Each row below is a small network's average activation on inputs in which a field has the value named, seen along a few directions.
Related values have similar rows: they may be neighbours, one step apart, or belong to one group.
(in the rows, 500 means zero)
Strong random noise was added to every row along 4 fixed directions; ignore it. To show where, here is one row again and again, with new noise each time:
617	461	358	550	517	467	597	439	517	468	407	615	509	391	619	355	521	482
562	780	651	517	662	456	606	474	490	433	349	413	386	391	533	554	431	628
594	491	476	589	481	509	510	441	527	525	385	495	561	541	494	452	510	431
552	476	487	429	629	529	470	481	498	450	438	500	403	449	522	395	506	453
501	704	678	476	641	459	514	504	486	487	398	380	383	490	472	577	435	569
522	459	480	542	470	447	490	482	512	570	443	510	525	564	503	475	499	442


Field M:
m1: 461	426	451	396	483	612	465	564	481	402	573	541	470	433	434	468	505	463
m3: 431	616	465	320	687	520	588	474	470	299	548	466	291	307	624	501	514	622
m7: 462	461	424	520	426	268	568	621	564	577	616	668	498	423	614	478	461	579
m13: 574	460	371	487	547	528	520	403	496	448	492	532	496	494	592	391	563	542
m11: 627	521	380	608	467	457	583	482	533	471	389	638	610	415	613	407	495	512
m6: 573	425	414	436	499	541	607	532	459	339	609	684	427	221	610	375	533	579
m12: 490	762	513	487	589	484	671	421	434	415	471	481	433	344	652	543	503	670
m14: 467	383	536	411	608	485	367	575	527	527	565	489	459	502	457	435	471	410
m10: 506	314	290	460	354	428	577	568	497	537	677	729	514	321	616	362	493	533
m18: 144	323	531	404	278	346	421	614	428	699	743	527	508	777	402	723	483	461
m16: 528	569	532	511	659	497	512	439	485	407	396	436	459	440	563	474	478	573
m2: 419	426	558	445	459	493	426	583	520	524	640	485	445	452	441	527	476	529
m9: 551	698	524	563	558	450	654	407	491	491	435	438	533	456	583	582	516	654
m8: 561	550	606	555	460	577	404	531	543	515	517	447	543	523	330	560	516	486
m15: 483	440	447	338	605	701	477	481	461	360	489	442	429	446	473	436	569	382
m4: 598	663	659	642	473	698	579	496	519	414	412	434	607	486	375	578	464	529
m5: 435	254	253	579	250	265	545	534	527	717	555	724	606	593	650	434	533	431
m17: 459	568	450	442	641	469	505	475	429	462	513	519	388	451	621	491	490	605
M is arranged as a ring.
List every value one step from m2, in the order listed. -> m10, m8
List every value one step from m18, in the order listed. -> m1, m15
List every value one step from m12, in the order listed. -> m3, m9
List every value one step from m11, in the order listed. -> m14, m5
Fewest steps between m4 and m13? -> 7
